These are the activations of a small neural network, seen along a few directions. Each row is one input.
Each table varies a few parts of the input and shows all the possible inputs, shuffled.
A made-up example of a description, with smaller parts first: one of 5 places around a ring, together with either a single point or one of 11 places along a line or (one of 3 separate values, together with one of 6 places along a line).
Shared parts are said once, and a part with two or three values counts as separate values.

A family of inputs:
x1: -278 178 -108 53 339 -660 147 -167 26 -117 37 52 328 408 -152 -174 53
 -143
x2: 38 -114 369 -163 -460 -73 37 -43 332 -249 115 220 253 22 -436 -164 22
 104
x3: 251 127 -330 -255 -113 304 -60 -60 497 272 -139 103 -295 254 271 242 234
 133
x4: 108 -294 103 35 -349 422 468 69 170 124 315 469 -36 -217 -247 9 -72 -163
x5: -122 129 328 -148 -301 -348 535 130 41 -577 -164 39 -58 -253 -232 -232
 211 246
x6: -216 -208 -165 -24 176 -215 120 -283 43 229 500 43 -255 204 -63 -243 86
 -171
x7: 59 -467 52 -38 -62 639 508 212 84 -306 192 -567 322 -381 -48 39 -573 -1
x8: -285 560 209 247 29 -104 -163 257 -268 -323 -313 -89 -207 -55 70 -473
 265 -61
x9: -160 134 381 -188 -342 -296 334 -181 214 -306 -283 207 333 -108 -356
 -197 -42 146
x10: -12 -125 88 -129 -244 -13 -244 -215 -441 103 209 131 -188 -32 66 482 155
 -181
x11: 22 -153 156 237 283 510 5 366 -132 208 174 -614 330 -407 534 -215 -314
 -72
x12: 247 86 -522 -210 -7 522 35 183 472 478 -25 351 -338 67 211 359 18 108
x13: 0 -263 2 -117 -21 236 -139 -40 -481 234 259 440 -207 -180 72 567 -80
 -201
x14: 118 -8 15 -104 -249 -272 -494 -177 -508 12 32 108 197 95 -231 295 137 19
x15: -319 -38 327 336 -66 263 -326 54 98 319 -9 -50 -262 -4 24 -136 286 -217
x16: 152 -245 132 61 242 386 -18 4 -535 -81 361 -421 231 -269 521 513 -680
 227
x17: 219 -262 -609 45 34 374 50 295 378 -36 -92 -591 31 -228 673 257 -647 262
x18: -105 -334 -294 -35 363 27 158 -89 -10 401 551 353 -290 -101 -122 -203
 -160 -251
x19: -270 -169 203 314 152 455 -254 224 76 489 58 234 -202 -257 -1 -53 134
 -266
x20: -320 452 241 196 -47 -66 -305 78 -180 -24 -424 43 109 204 -66 -425 54
 -21
x21: 347 239 -277 -97 236 -182 134 -35 278 -337 -763 -19 -263 114 259 28 375
 372
x22: 36 344 -66 21 -181 -418 -267 -341 -578 -39 -227 19 300 -26 -278 254 108
 40
x23: 40 -190 284 -6 -535 157 329 -114 255 -59 263 173 -63 -26 -211 -65 106
 -66
x24: -160 -124 -98 -65 219 -447 -94 -86 22 11 306 57 134 435 -232 -263 114
 -34
x25: 369 131 -277 -241 0 72 -346 -88 552 11 -354 150 38 318 142 107 231 190
x26: 369 278 -265 -121 162 -123 -155 -264 447 -160 -776 179 100 220 161 -2
 146 194
x27: 192 -312 -104 -64 502 28 277 163 -24 154 425 -775 30 -122 136 -150 -850
 -259
x28: 69 399 -47 91 -86 -462 -87 -129 -712 -286 -124 -137 -84 -176 -231 304
 275 191
x29: -154 231 -73 127 399 -769 329 109 -73 -331 136 -129 -17 261 -109 -135
 225 -138
x30: -235 19 344 243 -74 54 -514 167 -40 182 -241 21 30 241 -123 -325 184 12
Q: Changing only one part turns x22 into x20. The same change can be made to x13. Which row results?
A: x19
Q: What do these inputs look like to the network?
A: one of 5 separate values, together with either a single point or one of 5 places along a line
Q: A walk changes only the place on the line of 5. It starts at x4 and steps to x23. List the rest of the walk in order.
A: x2, x9, x5
Q: Which other rows agree with x17 in the choice among 5 separate values? List them by row number.
A: x3, x12, x21, x25, x26

A family of inputs:
x31: -127 -263 90 71 -39 108 15 48 89 248 324 59 -110 -15 -170 -214 -31 -220
x32: -80 -280 2 88 74 231 50 44 -149 245 440 68 -137 -155 -22 26 -153 -184
x33: -119 -87 287 11 -198 14 4 -15 47 45 110 314 -8 2 -288 -159 199 -73
x34: 71 -112 64 13 39 100 33 74 -405 -180 98 -412 280 -244 154 159 -492 38
x35: 115 151 -135 -74 -69 141 2 21 410 -7 -390 221 -95 77 117 0 141 167
x36: 203 -162 -260 -73 220 310 -6 73 265 204 18 -67 -124 32 397 204 -129 34
x37: -71 -32 29 80 183 -64 272 81 102 -108 92 -382 189 -58 49 -289 -266 -58
x38: 119 -9 -257 -45 117 268 26 120 460 165 -100 -31 -153 176 244 -35 -37 57
x39: -19 -186 60 74 -140 318 -57 63 -413 265 400 3 -69 -274 6 294 -160 -137
x40: 233 -131 -307 -86 161 295 -74 107 287 178 24 -78 -121 19 380 187 -119 44
x41: -17 -167 -17 55 325 2 231 105 -90 -68 166 -324 230 -136 134 -74 -410 -22
x42: 129 160 -165 -87 -92 142 -50 50 402 -14 -377 198 -83 59 103 -23 143 167
x43: -57 107 174 43 -37 -201 234 93 37 -362 -164 -179 155 -56 -112 -214 70
 100
x44: 311 -157 -196 -62 -16 429 -195 -36 15 164 -80 -145 -61 -107 388 455 -128
 132
x45: 302 -134 -238 -70 -42 429 -237 -16 39 160 -90 -164 -68 -117 366 472 -116
 163
x46: 169 247 -155 -167 -188 -134 42 -155 339 -82 -448 329 -81 150 -98 44 267
 182
x47: -20 187 153 -21 -157 -426 252 -79 22 -474 -160 -17 103 67 -230 -142 167
 104
x48: -358 346 63 226 53 -562 -616 -189 -600 173 -39 317 0 330 -202 88 518
 -170
x49: -83 48 189 -131 -327 -261 35 -192 25 -74 62 434 38 165 -458 -105 355 -19
x50: 170 233 -210 -171 -175 -112 -10 -127 331 -82 -439 305 -66 117 -68 12 263
 184
x51: 55 -103 42 23 23 94 9 89 -388 -185 90 -443 250 -251 114 170 -479 80
x52: -47 186 122 -69 -156 -479 228 -16 14 -453 -196 -71 79 52 -266 -128 195
 140
x53: -201 -92 368 10 -194 12 27 -56 65 64 131 352 -47 10 -268 -135 166 -141
x54: -76 -192 117 56 -125 325 -30 44 -417 279 434 48 -87 -271 17 281 -177
 -210
x55: 128 14 -314 -68 83 257 -25 134 479 144 -101 -30 -146 166 219 -55 -24 76
x56: -141 58 276 -110 -343 -244 43 -229 48 -51 92 481 20 156 -452 -90 305 -70
x57: -64 99 183 52 -14 -168 265 30 38 -364 -158 -147 182 -38 -61 -235 40 69
x58: -76 2 25 74 131 -90 230 119 124 -130 80 -423 161 -61 -3 -291 -228 -25
x59: -176 -323 20 47 135 241 90 26 -148 280 472 97 -165 -155 1 40 -163 -240
x60: 9 -125 -12 77 260 -3 194 122 -83 -91 163 -354 198 -134 101 -79 -392 0
x61: -182 528 81 115 246 -752 -441 -156 -680 -256 -294 -208 -9 239 37 -120
 270 97
x62: -192 -296 134 57 -5 147 55 -1 66 259 361 96 -131 -15 -135 -196 -64 -264
x63: 93 486 -210 60 265 -368 -597 -175 -329 105 -522 153 -124 274 8 150 469 1
Q: Changing only one part turns x48 into x63. The same change can be made to x62. Which row results?
A: x38
Q: What do these inputs look like to the network?
A: one of 3 separate values, together with either a single point or (one of 2 separate values, together with one of 5 places along a line)
Q: Which other rows does x52 become when the choice among 2 separate values takes its other values? List them by row number.
A: x47
Q: Which other rows does x32 become when the choice among 3 separate values takes its other values? List them by row number.
A: x40, x60
